A =
[[109 127 127 127]
 [118 104 128 125]
 [132 135 127 129]
 [114 118 130 125]]
Rows and columns are numbered from 1.
The entry in row 2 and column 1?
Answer: 118
The bottom-left entry: 114
The entry in row 1 and column 3: 127
The top-left entry is 109
The top entry of the column that holds the smallest entry?
Answer: 127
The top-right entry?
Answer: 127
The entry directly below the smallest entry: 135

Questions about the array below.
1) What is the bottom entry of the column that holds the smallest entry?
2) What is the entry just left of the smallest entry?
3) What is the top entry of the column that holds the smallest entry?
4) What is the entry directly below the smallest entry?
5) What is the bottom-right entry?
6) What is the first entry, reading row by row?
7) What is the 3rd entry on the main diagonal?
8) What is the last entry in the row that holds the largest entry?
[[122 138 109 128 135 137 122 131 107 122 121 129 141]
 [122 118 126 135 132 128 129 130 136 114 127 137 121]
 [126 135 118 122 147 133 124 128 111 119 131 124 141]
 [124 113 118 128 133 117 130 140 131 117 119 137 125]
 [126 134 120 133 140 135 131 126 119 124 127 114 153]
 [118 121 136 136 124 120 127 130 133 111 130 134 127]
 [124 134 102 121 133 139 129 123 108 117 118 125 137]
 [119 131 113 124 141 132 124 126 118 126 117 125 132]
 [114 123 128 131 128 132 125 123 126 111 125 129 135]
 [124 128 117 130 133 130 140 126 111 123 121 120 140]
 [130 127 129 139 138 119 140 139 128 120 139 133 131]
 [115 132 131 131 122 121 122 135 128 113 126 125 136]
 [123 128 119 124 143 124 120 131 111 120 127 125 147]
 [123 107 130 139 127 116 132 137 135 110 128 144 124]
 [121 115 131 143 129 119 124 136 136 113 127 145 127]]
1) 131
2) 134
3) 109
4) 113
5) 127
6) 122
7) 118
8) 153

[[140 111 138 139 140 109 106 101 109 108 138 143 142 142 102 146]
 [112 132 108 134 119 133 146 149 139 154 130 106 101 131 149 108]
 [104 154 142 101 109 138 142 139 137 140 101 144 129 104 144 145]]
Counting starts at 1.
The entry in the top-left corner is 140
The entry in the bottom-left corner: 104
Which number is the entry at row 1, column 2?
Answer: 111
Which number is the entry in row 3 and column 3?
Answer: 142
Which number is the entry in row 2 and column 1?
Answer: 112
The top-right entry -> 146
The entry at row 3, column 2: 154
Which number is the bottom-right entry?
Answer: 145
The entry just right of 119: 133
The entry just right of 129: 104
The entry in row 2 and column 2: 132
Which number is the entry at row 1, column 3?
Answer: 138

arr =
[[131 143 116 109 110 140 153 122 126 143 134 133 122 144 127]
 [143 139 116 113 123 136 151 132 133 149 137 133 137 136 137]
 [145 151 123 108 115 149 155 123 127 138 130 128 138 139 144]
 [135 151 126 112 111 141 144 137 128 133 124 114 130 124 132]
 [131 148 116 113 105 151 154 122 124 141 131 124 124 146 130]]
Indices start at 1.
Read off the bottom-left entry.
131
The entry just left of the largest entry is 149
Read off the entry just left of 140.
110
Read off the entry just right of 155.
123
Read off the entry at row 3, column 1.
145
The entry in row 1 and column 1: 131
The entry just left of the smallest entry: 113
Read off the entry directly above the largest entry.
151
Read off the entry at row 2, column 1.
143
The entry in row 3 and column 2 -> 151
The entry at row 2, column 3 -> 116
The entry directly above 108 -> 113
Read off the entry at row 1, column 2.
143
The entry in the top-right corner -> 127
Read off the minimum.
105
Read off the largest entry.
155
The entry in row 2 and column 2 -> 139
Read off the entry just right of the smallest entry.
151
Read off the entry in the bottom-right corner.
130
Read off the top entry of the column that holds the largest entry.
153
The entry directly below the largest entry: 144
Read off the entry directly below the centre entry.
137

Read these off the matrix that follows.
1) Report the bottom-left entry.
2) Report the largest entry in the first row.
3) Report the largest entry in the last column.
4) Report the entry just left of the largest entry.
5) Report the top-left entry.
6) Report the bottom entry of the column that holds the largest entry.
7) Report the top-right entry.
8) Report the smallest entry in the last column.
[[105 108 143 114 131 134 108 106 140 110 130]
 [139 138 100 153 126 139 139 138 108 135 133]
 [146 149 132 125 129 106 144 145 122 148 108]
 [119 120 115 148 130 146 119 120 111 123 145]
 [147 142 116 142 134 117 145 148 111 149 120]
 [120 118 115 139 127 147 117 113 114 118 150]]
1) 120
2) 143
3) 150
4) 100
5) 105
6) 139
7) 130
8) 108
